These are the activations of a small neural network, seen along a few directions. Each row is one input.
In each table, some parts of the input vary, and every possible input appears once, in random order.
Descriptions start from the smaller parts, as in this example, which fits no table here: one of 6 places along a line, together with either a single point or one of 11 places around a ring or (one of 3 separate values, together with one of 8 places around a ring).
Shared parts are said once, and a part with two or three values counts as separate values.

A family of inputs:
row 1: [ 104  -38  -34   36  -56   67  -87 -114  -28  -41   22   10   -5]
row 2: [-38   1   4 -26  57  -7  39  21 -18  45 -47  32 -29]
row 3: [-36   2   9 -23  63  -5  37  17 -12  39 -45  36 -27]
row 4: [ 109  -44  -33   34  -52   74  -85 -110  -26  -39   16   10    6]
row 5: [-43  30  20  -2 -20 -49  32  64  34  -5  30 -43  28]
row 6: [-35   1  11 -27  58  -7  40  14 -15  42 -50  30 -31]
row 7: [-47  29  12  -1 -21 -49  30  70  31  -2  34 -41  31]
row 8: [-32   3   9 -28  60  -7  30  16 -13  29 -45  33 -30]
row 9: [-41  30  17  -3 -17 -48  23  65  36 -18  36 -40  28]
row 10: [-45  30  18   3 -14 -47  30  66  36  -8  34 -38  32]
row 11: [ 104  -44  -33   38  -58   77  -90 -108  -25  -42   14   11   -3]
What do these inputs look like to the network?
Answer: either one of 3 separate values or (one of 2 separate values, together with one of 4 places along a line)
What sort of input is row 2?
Answer: one of 2 separate values, together with one of 4 places along a line
List by row number the other inputs of the same sort as row 3.
Answer: row 2, row 5, row 6, row 7, row 8, row 9, row 10

A family of inputs:
row 12: [  34  -13  -34   39 -118    4  -15  -18   -7   24   49  -67   45]
row 13: [-43 -14  -9 -17  33   2  67   5 -45 107 -59  26 -35]
row 14: [-36  12  -2  23 -77 -40  49  70  23  50  41 -68  59]
row 15: [  37  -11  -28   40 -120    2  -14  -14   -6   20   48  -64   41]
row 16: [-77  39  34 -35  67 -51  40  85  31 -17 -17   7 -11]
row 17: [-34  39  37  -3   1 -53   5  67  60 -67  54 -40  38]
row 18: [ 46 -16   3 -17  67  44 -38 -66 -18 -32 -40  63 -35]
row 19: [  40   23   12   14  -40  -15  -57  -22   35 -101   67  -30   22]
row 20: [ 73 -15  -9  16  -2  46 -86 -74   0 -80  23  25 -11]
row 21: [ 39 -52 -36  14  -7  62  10 -64 -62  81 -51  31 -16]
row 22: [ 71 -52 -50  39 -86  60 -39 -69 -46  38   4  -7   9]
row 23: [-33  14  26 -52 101 -13  22   5  -7  -2 -55  56 -55]
row 24: [-81  16  -4  -8   3 -41  86  83  -6  93 -13 -19  12]
row 25: [ 68 -54 -55  39 -84  62 -40 -73 -46  42   5 -10  13]
row 26: [-38  39  38   0  -3 -49   5  70  62 -66  47 -40  37]
row 27: [  39   22   13   17  -39  -12  -59  -21   36 -100   67  -32   21]
row 28: [  32  -12  -29   38 -116    7  -10  -13   -7   23   50  -66   43]
row 29: [-34  38  37  -2   0 -52   8  68  63 -67  51 -40  36]
row 30: [ 69 -18  -9  19  -7  51 -86 -72   1 -79  16  25 -13]
row 31: [-33  40  36  -6   0 -55   7  66  59 -69  54 -38  39]
row 32: [-34  13  27 -49 102 -10  20   6  -7   0 -55  54 -56]
row 33: [-35  12  27 -48 102  -9  23   7  -4   0 -59  54 -58]
row 34: [ 74 -14 -10  13  -4  44 -84 -75  -1 -81  24  27 -10]
row 35: [-72  40  32 -41  70 -57  41  81  29 -21  -9   9  -9]
row 36: [-73  39  33 -37  71 -53  42  83  32 -18 -13   7 -12]
row 37: [-38  11  28 -46  98  -7  21   8  -5   2 -63  54 -57]
row 38: [ 41 -53 -40  15 -10  59   4 -69 -61  83 -52  29 -14]
row 39: [-79  15  -8  -6   0 -44  80  78  -6  95 -14 -20  14]
row 40: [ 43 -51 -35  16 -12  57   6 -65 -61  80 -53  33 -18]
row 41: [ 44 -17   3 -14  69  46 -40 -65 -18 -30 -40  61 -36]
row 42: [-41  12  -3  21 -72 -35  53  72  22  52  43 -69  61]
row 43: [ 66 -53 -51  38 -82  66 -35 -68 -46  40   6  -9  11]
row 44: [ 41 -20   4 -11  64  50 -40 -64 -16 -29 -48  62 -37]
row 45: [-40 -16 -13 -15  30  -1  62   0 -45 109 -60  25 -33]
row 46: [ 44 -19   3 -13  68  48 -38 -65 -15 -30 -44  62 -38]
row 47: [ 35  20  13  20 -43  -8 -59 -19  38 -99  60 -33  20]
row 48: [-77  16  -2  -6  -2 -45  82  82  -5  90 -16 -17  10]
row 49: [ 72 -17 -10  17  -3  48 -84 -73   2 -80  20  25 -13]
row 50: [-73  39  33 -38  71 -55  39  82  29 -19 -10   7 -10]
row 51: [  39   20   12   18  -40  -10  -57  -20   39 -101   64  -32   19]
row 52: [-38 -14  -7 -14  28  -2  63   4 -44 105 -61  28 -37]
row 53: [-39  10  -8  23 -75 -38  47  67  22  54  42 -71  63]
Changing only one part turns row 16 into row 47. The same change can be made to row 35. Which row results?
Answer: row 19
Changing only one part turns row 43 into row 42. The same change can be made to row 20. Which row results?
Answer: row 17
What do these inputs look like to the network?
Answer: one of 6 places around a ring, together with either one of 3 separate values or one of 4 places along a line
Start at row 26 and move only the place on the line of 4, one step at a time. The first step leads to row 29. Which rows follow, in order?
Answer: row 17, row 31
Which other rows agree with row 45 in the place on the ring of 6? List them by row number.
Answer: row 13, row 23, row 32, row 33, row 37, row 52

A family of inputs:
row 54: [-93  36  15  -9 -31 -71  65 112  28  34  27 -54  16]
row 55: [  71  -38  -30   13   18   73  -83 -101  -39  -41  -15   62  -49]
row 56: [ 74 -47 -59  19 -27  73 -59 -98 -68  29 -27  44 -36]
row 57: [ 88 -25  -6  38 -60  50 -81 -50  24 -91  57 -22  47]
row 58: [  8 -31  -6 -35  59  30  36 -61 -66  81 -90  57 -65]
row 59: [-78  23  31 -37 116 -33  64  79  18  30 -57  46 -10]
row 60: [-85  56  27 -30  10 -83  36 113  46 -33  26 -40  10]
row 61: [  83  -36  -29   55 -102   51  -60  -52    4  -22   40  -42   58]
row 62: [-85   1   9 -27  77 -20  95  78  -7  96 -50  25   2]
row 63: [   1   28    5   40 -102  -46    4   22   36  -18   82  -84   56]
row 64: [  8  41  20  13 -60 -52 -24  23  55 -82  96 -68  51]
row 65: [  7 -10  23 -40 102  28   6 -65 -32  16 -89  76 -80]
What do these inputs look like to the network?
Answer: one of 2 separate values, together with one of 6 places around a ring
Changing only the place on the ring of 6 turns row 60 into row 64. The same change can be made to row 54. Which row results?
Answer: row 63
Which other rows does row 57 become when the choice among 2 separate values takes its other values? List them by row number.
Answer: row 61
Which other rows does row 59 become when the choice among 2 separate values takes its other values? List them by row number.
Answer: row 62

A family of inputs:
row 66: [ 11  -8  14 -34  94  31   2   0 -12   0 -61  51  -7]
row 67: [ 57  11   5  12 -31  21 -66 -76  27 -94  66 -21  12]
row 68: [ 40 -20 -37  21 -45  20 -25 -84 -54  29 -30   5 -43]
row 69: [-40  34  24  -8  14 -61  21  95  60 -51  19 -32  65]
row 70: [ 64  -9 -36  41 -99   4 -46 -67 -32 -19  57 -56  14]
row 71: [ -3  -6 -23 -31   8  -3  42 -33 -53  66 -55  15 -53]
row 72: [-61  38  -7 -10  11 -49  66  35 -12  73  -9  -3 -28]
row 73: [ -8 -39 -13 -12  57  61  17  13 -30  36 -55  44  -2]
row 74: [-60  58  32 -23 -47 -74  22  81  26 -32  42 -48 -11]
row 75: [-71  -6  -9   3  60   4  44  78   8  43 -15  22  28]
row 76: [  2  -7  36 -43  86   4  11 -32 -10 -15 -51  36 -62]
row 77: [-52  51  56 -12  -5 -70  37  66  53 -70  34 -38  13]
row 78: [  1 -32  -7 -18  16  30  50 -19 -39  86 -51  26   2]
row 79: [-61   7   1  -3  21 -18  73  47   4  94 -12   0  26]
row 80: [ 46   8 -25   7 -76   3 -78 -61 -15 -62  71 -32  -7]
row 81: [-66  37  11 -31  33 -64  35  48  -4  22   5  21 -50]
row 82: [ 47 -50 -26  41  -1  87 -45 -34 -17   0 -28  43   0]
row 83: [ 28 -11 -22 -10 -17  15 -62 -75 -36 -14 -19  26 -67]
row 84: [  82  -42  -19   55 -100   33  -35  -50   -8    0   56  -36   62]
row 85: [ -9  -5  -5 -57  36 -14   4 -21 -38  19 -45  35 -78]
row 86: [-56  29  45 -18  81 -51  45  35  20 -14  -2  22 -31]
row 87: [-51  50  18   0 -61 -63  43  67  24  23  30 -80   7]
row 88: [ 79 -45 -36  56 -63  67 -61 -18  15 -48  56 -10  52]
row 89: [-48  11  20   6 -49 -40  47  75  48  47  26 -78  59]
row 90: [ 53 -47 -17  37 -42  51 -14 -66 -36  47 -25  21   8]
row 91: [-58  -2   2   7 -16 -26  26 107  53  -7  20 -48  64]
row 92: [ 39  -8  16  -1  31  36 -54 -87   1 -46 -26  32 -50]
row 93: [-50  24  18 -13  95 -30  32  65  20   3 -16  31  24]
row 94: [ 87  -7 -15  28 -26  39 -73 -38  35 -83  54   0  54]
row 95: [ 60 -16  -1  14  35  60 -60 -51   4 -34 -34  52  -2]
Changing only one part turns row 69 into row 95. The same change can be made to row 89. Which row results?
Answer: row 90
What do these inputs look like to the network?
Answer: one of 5 places along a line, together with one of 6 places around a ring
Start at row 94 and move only the place on the ring of 6, one step at a time. The first step leads to row 88. Which rows follow, in order?
Answer: row 84, row 70, row 80, row 67
Start at row 77 and move only the place on the line of 5, one step at a time. The first step leads to row 86. Which rows follow, in order?
Answer: row 76, row 92, row 67
Start at row 70 and move only the place on the line of 5, one step at a time. The first step leads to row 68. Which rows follow, in order?
Answer: row 71, row 72, row 87
